Here are a small network's activations along a few directions, averaged over the inputs that share one value of a field.
Values that are neighbours, or in one group, have similar rows; names and order tell nothing.
Random noise pushes rows far along 20 fixed directions. That doesn't count. These rows show it; they differ only by the noise:
[   4  462  -31  236  -75  219 -359 -104   88  127  -74 -243   10 -581
  241  -12  280  -30  -16 -179  341   23  133  174 -220   17  176 -195
 -150  125  288]
[ -13  -32 -145 -313 -140   83  -37 -149   74  -79  119 -145 -195  222
  -86  -54  -77  -45 -265  318 -353   -1 -235 -202 -203   23  273   -1
 -177 -161 -438]
[ -41 -175  -13    9  188  -80  -79   27   -4  142  334   28 -156   94
  -21   24  190  167  195  -32  -27  -58  -68  239  -10 -164  219 -280
 -136 -178 -354]
[ -40  152 -423  -24  148  -23 -215 -179 -160  -64 -139  181 -375 -182
  -20  194   11   23  250   79   52  426  174  398  171  345  122  191
 -304   24  -33]
[-124  -94 -116  295  203  201  149  400  245  225  -51  110  -65 -204
   42  -58   45  617  -90  228 -116  108 -113 -211   18 -155 -159  -38
   -1  177  117]
[ 343  296   32 -142   65  -68 -186 -551 -109  -91   83 -363  145 -507
  256  175  172   48   -6  -75   76  -61  122 -141 -113  -15   10  410
  111   -2 -298]
[ -23    0 -403   25  -28 -166 -121 -148  -82 -112  -52 -119   25 -260
   -5   89 -227  109  143  147  188  243  166  148  -99   39  231  162
 -264   38 -110]
[-132  266  183  141   47 -242 -104  -44  -30   98  -56  167 -367   25
  148  -76   30 -194   54 -126   87  175   98   97  -41   98 -317  -95
 -218 -342 -181]
[ -85  -10   54 -172   76 -237  -73   32 -141   72  138  -51 -118   58
  111 -348   30  -21  -54 -188  350   76  -71  -72   40   77  273 -151
  296 -185 -151]
[ 106  -12   62   67 -256  116 -232   21   30  -91  286  -27 -279  306
  122 -263    2   32  -91  123 -306  167 -160 -299 -133  116  161 -159
 -217 -227  -72]
[ 233  -36 -167   16 -174  102 -153  -92  208  307   15   76   31    3
    3 -371  -93   72 -597  120 -138 -114  -63 -343  179   40  207  174
   82  -24 -315]
[  31   16 -183  164  192  -38  -77  518 -142   95  346   48  139  219
  125  -23 -153  441  174 -300  191  230  106 -313 -227 -100  128 -317
 -175 -162  -45]
[-168  -36   46 -122 -182  368  -29   20  163 -150   25 -277 -657  234
 -125 -226  225 -254   14  320 -392 -246 -279  393   41 -142  118 -281
  -81  -51  165]
[  -3   13   64   81  233  160   31  124  146  162   78   36 -277   18
  -86  141  -27  232   90 -118  136  -77  111  250   62  -11  159 -239
 -213   30 -383]
[ 173 -139  162 -390  -81    8   17   39  -98  306  196  -71  -19  263
  122 -294  190  189 -226   20 -220   96 -121 -237   71 -149   61   52
  263    3   82]
[ 337  296   26  223  270   16 -219  154 -208   98 -345  175  405  -99
  -80 -125  147  -13   37  125  273 -134 -254  -44  131  207  -61   33
  238 -184   83]
[   3   47  253   52 -381 -114 -101  -87   41  -15  -41   42 -114   -8
  132 -205  310 -144  -23  312 -156  109 -423  106  -80   16  348  -93
  115 -147  181]
[-225 -215  276  410  -87 -101   73  309  240  117  323   96 -179  -40
  129 -138   55   59  147 -287   10 -116  142  104  -51 -230   20 -255
 -132   77  213]
[-440 -309 -153  135 -378  276 -390   20  237  162 -351  110  227 -237
  217 -186   65  -70 -238   49  128  268   42   41 -224  -49 -205  -98
 -122  -11  241]
[ 161  -93 -581  194  -16  205  -28  -15 -164   -9   60  -44   81  254
 -106  161  -67  -54 -186   -5 -158  241  276  -81  241   -8  182  326
 -186  234  113]
[-334  224   64  155   35  242  137  334  141 -248 -211 -156 -223   73
 -135  125  122 -289  122  133  -37 -298 -295  269 -259 -157   36 -360
  -72 -119  111]
[  52  191 -188   -4   -4  208 -103 -289    3  220  243   84  303  141
 -160  318  168  -72 -190 -194  -45 -211   22  -63 -134 -197 -349 -600
 -288 -200 -221]


Field Misu:
l13: [-104  264  196 -290  -89 -153    2 -384   88  217   42  -81 -266 -332
  238   55  246 -131   -5 -331  108  -88  219  313   56 -160 -263 -140
  102  -29  -19]
l12: [ -80  106  112 -178  136 -144  195  417 -153  648 -137  141  -20  172
  227   -1  333  282  -82  -14  -68  514   31  114    8 -318  -38  132
  108   63  320]
l2: [ 126 -111   95 -198  233 -143 -438   60  -48   31  -37   53  206 -209
  -48 -174  -34  -18  346   85   73 -126  -29  248 -174  315  346   50
 -237  -84 -143]
l3: [-141  -84  126  317 -155   29  157  -13  242   41 -111    4 -100 -241
  172   22   25  -15 -144  -94    9   12  177   29  132 -172 -114  294
  150  235  110]
l5: [-342 -309 -221  384   61 -124   -3  -46  -63 -462   10 -405   55   -1
  319 -106 -145   18    0  -51  268  232   68 -394 -115 -181 -195  100
  253 -235 -290]
l4: [-306   66  -48 -174  -49 -271  162 -204  112  -67  202 -373   18  -96
  119 -122  -42 -184 -322 -127  184 -276  -96 -279 -287 -348   62 -157
  268 -294 -514]
l6: [ -95  -51  350  129  379  305  -42  268   37  198  156  -35  213  248
 -214 -100   74 -139 -218  -84   78 -217  -58 -330 -229  189  -93 -316
 -168   54 -102]
l9: [-109  196   92  189 -191  -45  132  -91  234 -150 -338  323 -281  -41
 -242   38 -278 -490   -5  -96  127 -267  123  448  283  275  -87  -88
  -71   54  104]
l7: [ 323  -17  353   96 -264  277 -380  -39  226  -34 -406   19  325 -167
  121  -66  -91  -77   52   33   -6 -361  -25  129  -62  -13 -212  101
  -20 -187 -165]
l8: [ -51  -76  253  196  -86  265 -208 -107  109 -227  -68  -63   -9  101
   78   81   30  -23  -32   42  214  172 -142  -66 -168  314  327 -280
  -95  -86 -356]
l10: [-137 -159 -258  144    9  550  104   97   78 -139  -23 -146  -85  301
    0  227  290   48 -203  -28 -232   53 -143  -74  197 -137  101 -200
  214  125   33]
l1: [-222 -137 -247   77   87  230 -273 -169 -182   15 -326 -229  414   74
 -106   62  144 -720 -268 -245  482    1  299  281   70  118  206  171
   67  166   60]
l11: [ 248  138 -227  -19 -201   19   37   71  -20  239   52   77   25  -27
   32  -26  100   89 -121 -126   57    6    4  192  285 -113  530  125
  281  177  187]
l14: [   0  210   80  158  -17   28    8  204   66   54 -106   46  170   74
   64   16   55   -1 -111   65  -38    0 -155 -212 -193  -74  -26 -126
   -5 -169  -73]
Misu is arranged as a line.
Q: Going along Misu from l6 by way of its neighbour l11, in what order are l12, l5, l9, l1 met?
A: l12, l1, l9, l5
Q: List every value one step from l7, in the order listed.
A: l13, l2
Q: What is the length, in steps, of the shortest route from l10 to l3?
A: 11

Field Fad:
w13: [   3   27   13 -266 -377   95 -223 -162   35   72  -31  -42  -21   85
   22 -168    3 -468 -219 -151 -150  -25  131  132  -51  116  250   38
 -120  123  252]
w7: [ 401  210  184  214  -20 -214 -173   88  151    4   42  117  176 -261
   38   36 -267  294  120  230   32  -64 -136 -132 -293  200  478  160
 -338 -167 -493]
w14: [-222 -148 -361  426 -205  -39 -205 -390   13  -60  263  120  -31 -263
   52   62  210 -178   -5 -103  -27  282  218  103  122  141   60 -133
 -261  247  403]
w8: [ 100  278   81 -392   99  -31  209  179  200  345 -268  120 -621  -56
 -295 -236   30    5  -97  492 -411 -262 -273  525  253   82  305  140
  -43  158   43]
w11: [ -26  149  221 -496 -331   19  173   35  321  -20  252   63 -573 -158
   51 -132 -382  328  -33  -32 -234   40   30 -133 -153  197  212  -67
 -139  233   93]
w9: [ 178  639 -437  409   40  422 -305  -31  -93 -329 -162  -42 -316  130
    5  -46  162  -70  -63  174    7   35 -345 -148  143  242 -180 -434
   22 -459    4]
w6: [ 247   27   62 -169  -75  -20  181   10   65 -144  146   59   19  171
   74  148 -127  658  -18  329 -295  206 -388 -566 -153  -19   48 -157
   51 -236 -470]
w1: [-649 -342 -206  253  603 -138   44  -14   36 -388  170 -239 -366 -798
  -31  -78  437 -352  442  -92   49 -349  134  470  147   88   95  445
  218  486  493]
w2: [-234  -39 -656 -267  100  249 -242  171   67  282  449  186 -218   94
    5  -97  278 -233 -167 -554 -427 -317  263  191  146 -235 -149 -173
  -83    5  289]
w3: [-288  150   47  171  671  -19   68  139  -54 -187 -145  157 -702  -24
 -174  128  -44  -59  276  183    2  207   47  145   79  503 -184  198
 -321  -28 -332]
w12: [ -36  217 -482  -29 -433  -65 -172  173  -51  -69 -186  259  -58  111
  204 -136 -258 -238 -214 -329  140  224  114  -48   88   45  237  236
  194 -243   94]
w4: [  36  -57 -474    4   16  324 -279    0  138  176  -53  379  311 -225
   -1  250  388  -37 -165  -37 -372 -219 -196  100  101  -27  149  179
  102  -18  -94]
w5: [ 250  218  329   36 -503 -231  353 -377  329   88  168   88 -527 -141
  307  143   26  220  -65 -109 -292 -144   14  117  251 -466 -252  134
  237 -208 -347]
w10: [ 165  140  660  359   88 -256  214 -207  -24 -109   78 -525 -102  149
  114  -99  -20 -232   17   46   11 -229  167 -170 -106 -302 -452   53
 -134 -157 -238]
Fad is arranged as a line.
Q: List every value one step from w11, in the order listed.
A: w7, w3
Q: List every value one step from w2, in the order listed.
A: w8, w9
Q: List every value one step from w6, in the order listed.
A: w10
Q: List every value one step from w12, in the order listed.
A: w5

Field Nezit:
j6: [ 150   22  379  -69  441   60  -33  211 -304 -205 -268 -109  262  -79
  149  254  -50  211  496  -85  308  175   97   16 -136  239 -260  353
  104   50   49]
j13: [ 336  227 -244 -150  273   86 -172 -153 -431 -286 -215 -141  505  -11
 -205  173 -297  -16  105  138  343  173   55 -218  -51  460  204  275
  -27   75 -108]
j4: [  26  306  240 -355   92 -132 -290  161  -16  103 -105  230  122 -426
  295  -51  175  -64  117 -419  127  -93  -32  -89 -238  314    2  211
  188 -148   54]
j7: [ -44  -29 -506 -382   34  517   83  333  179   36 -120 -380 -292  -23
  162   70   97  218 -230  -93 -274 -232   14   29   97 -512  153  352
  417   83 -178]
j10: [-442 -277 -298   82  342 -221 -254  -24 -174   -5  196 -129  162 -138
  -10  -92  369 -130  202  154  122   84  -21  220 -270 -146  157 -161
 -216 -130  -48]
j1: [ 227  239  246  160  -82 -258  208  216   69   97  -70 -250 -152 -111
  316   85 -111  201  148    7 -117   17  151  153 -126 -401  -15  316
  -85  -62 -119]
j11: [-405  -24   22 -258 -143 -181  206   35   75  171 -418  403  246  166
 -233  133 -247  -54 -184  159  354   55 -322  124 -199   23 -256 -533
   12 -405 -396]
j2: [ 343   44 -248 -108 -116 -288   62  -45 -167   18  -56  145  798  -54
 -250  275 -187  -64   21   96   18  -56   64  -60  -97   51  250  289
 -129  217  309]
j17: [-123  -63  275  249  139   96   77  184   90  311   88  103 -258  324
  127   43  221  -35 -146 -110 -258  137   69  -19   39 -167 -292 -110
 -140  -63 -158]
j8: [ 133   31   -3 -119   71 -295  231  -86   96   97 -117  130   -5 -120
 -220 -242   61 -131 -124  432 -379 -435 -362  125  259 -116   49  249
  272  -46  -47]
j9: [ -44 -162 -200   78  -10   11  139  -12  -25  285  -48   76  403  -42
   38  118   44  156 -260 -153  160   30  109 -144   78 -343 -241   78
  256   99   45]
j14: [ -69 -324 -608 -417  101 -110 -292 -366 -329 -183   90 -252  541 -276
  -61   33 -146   18  236  -15  254   12  155   39 -136 -137 -147  198
   39  -74  -83]
j16: [-282   16  181 -160  151  -10 -179  380   -2  -77 -473  148  -96  -88
   50 -251   23  -25  281   86  112 -103 -271  207 -126   63 -399 -139
  212 -299  145]
j15: [ -49 -139  -35 -280  116   97  -11  233  253   62  220  -92 -123  -92
   15 -278  -76  250  -72  119 -482 -315 -101 -337 -228  -85   -7   83
 -119   55 -103]
j3: [ -30  -59  390  -43  382 -277  165   25 -136   57 -269  -70 -124 -132
 -103  -66   26   -4  332  225   64  -73   35  283   93   19 -535  100
  -30   10  169]
j12: [-248   39 -143   94  174  103   80   21 -172 -156 -194 -265  100  -10
 -222  171   55 -230  132  117  194   97   72  107 -111  -23  -51  -76
 -191  194  291]
j18: [  52  144  397  187  -72 -346  432 -153   29  -52  127 -197 -226  131
  133   20 -265 -134 -219 -311  277   24  274 -198  115 -110   76  214
  262   47 -344]
j5: [-100  108  -29  281   78   32  -85  -21   80    7   18 -137 -200 -228
 -111   33  248 -214  191    0  152 -137  154  530   66 -117  179 -177
 -192  214  388]
Each value of Nezit is a pair of two hidden parts, and every pair occurs once (3 first parts, 6 second parts).
Q: Changing only the second part turns j13 into j15. j6 has the same second part as j13; what does that change turn j6 into?
A: j3
Q: Changing only the second part turns j8 into j14. j1 has the same second part as j8; what does that change turn j1 into?
A: j11
Q: Changing only the second part turns j5 into j7. j2 has the same second part as j5; what does that change turn j2 into?
A: j4

Field Tuv:
p14: [-311 -151  -61 -285   93 -303   19  437 -154  503 -255  188   95  209
 -159 -277   53 -129 -149  178   51  258 -123  130 -200   38  247  -53
 -177   12  160]
p12: [ 142  134  -79  199  238  112   48   62   11 -114   93 -261   48  -47
 -288    5 -232 -201 -112   14    6 -358  256 -170  -58  106   12  227
 -292  319  182]
p13: [  33 -244   35  -68 -496  -41  -65 -130  131 -215 -255   10 -147  272
   -4 -172 -204 -119 -144  224  136   46 -226  178  125   28  342  -70
  193 -259 -331]
p16: [-352   56  119 -162 -447 -666  -86 -334  158  220  -23 -170 -343 -551
  233 -590  264 -293   24  310  120 -112 -289  474 -114 -371   14  -98
  191 -333  198]
p1: [   0  282  257  127  149  194  -12  542    1   95 -409 -338 -303  327
  -42 -322   15 -213    0  145  215  -56   33  304  -73  -89  296  -69
 -107  -28  134]
p11: [ 398  201 -180  107   -2 -310 -273 -358  -88 -114  269   16   66 -277
   78  -82  -11  101  330  -68    3 -242  -57   83  131  -66 -165 -154
  -12 -424 -200]
p15: [ 244  148  122  -60 -141  -92  199  734 -143  -21  -45  420  456  446
  -20  177  -77 -223   -1 -257 -494 -157 -179 -346 -121   -7  156  259
  178    5  447]
p2: [-315    9 -169 -155  289 -198   37 -156 -176  126 -126  198  216  -59
   16 -140  -67  310 -267  178  377  443 -269 -552  -91  170 -441 -228
  315 -276 -367]
p6: [ 203 -225 -526  243  329  505 -289  119  162  242  196 -239  -61 -191
  -21 -244  485  569 -177  571 -363 -228 -388  116  210 -362  410   57
  136   28 -191]
p18: [ 280  151  -36  321 -273  273  -91  -48  -14 -376   86  -92   14   95
   94 -171  -72  -62  -61   64 -176   -8 -142 -342  127  238    0   38
  142  -14  332]
p4: [  25  150  302  241 -430  151 -193  167  295   12   57   49 -100  119
  238  157   44  -33   96 -147  -96   14  -36  190 -344  -74  318 -405
 -367 -122  -36]
p3: [-141  276   76   60  163 -373  -95 -112   -1   31   63  470  228 -214
  -20  384  114 -146  283 -223   82 -109  -25   88 -262   69 -132 -248
 -232 -302 -374]
p10: [ 162  164  226 -318   93 -190  -11  196 -119  287   63  370    2    9
  -11  396  -54  -20  366 -398   -7  106  197  481 -130  191  476   46
 -297   90 -109]
p8: [-141  -73 -306 -197 -196 -399   -5  -79  -55 -262  234   91  131   30
   41 -331 -409  142  -61  -56  214   93 -138 -516 -126   67  127 -243
  140 -366 -248]
p9: [-123 -135 -379  752  143  475  118  -92    7  -59   21 -405 -165  312
 -144  331  349  -13 -238  524 -155  352  -71  139   98 -248  411   -6
 -404  144 -312]
p5: [ 143   71 -148  149   71  327 -434  235  127  -48 -248  117  -35 -359
 -120  138  -41  136  509   45  103 -329    2  641  -21    4  107  -85
 -243 -118  -63]
p17: [-197  115 -198  224  633 -354  162  -78 -269 -102  564 -297  197 -286
  -45  -63  444 -277   63 -152 -107 -367   27 -206  -39 -216 -253   49
  215  162  452]
p7: [ 262   73 -133   63  225  412  -71  454   -6  255 -134   47   25  365
  -44  314  243 -126  -48 -123 -396 -184  146  193  106 -129   55  324
 -250   20 -120]
Each value of Tuv is a pair of two hidden parts, and every pair occurs once (3 first parts, 6 second parts).
Q: Changing only the second part turns p11 into p16. p15 has the same second part as p11; what does that change turn p15 into?
A: p5
Q: Changing only the second part turns p7 into p9. p13 has the same second part as p7; what does that change turn p13 into?
A: p6
Q: Changing only the second part turns p1 into p17. p8 has the same second part as p1; what does that change turn p8 into?
A: p18
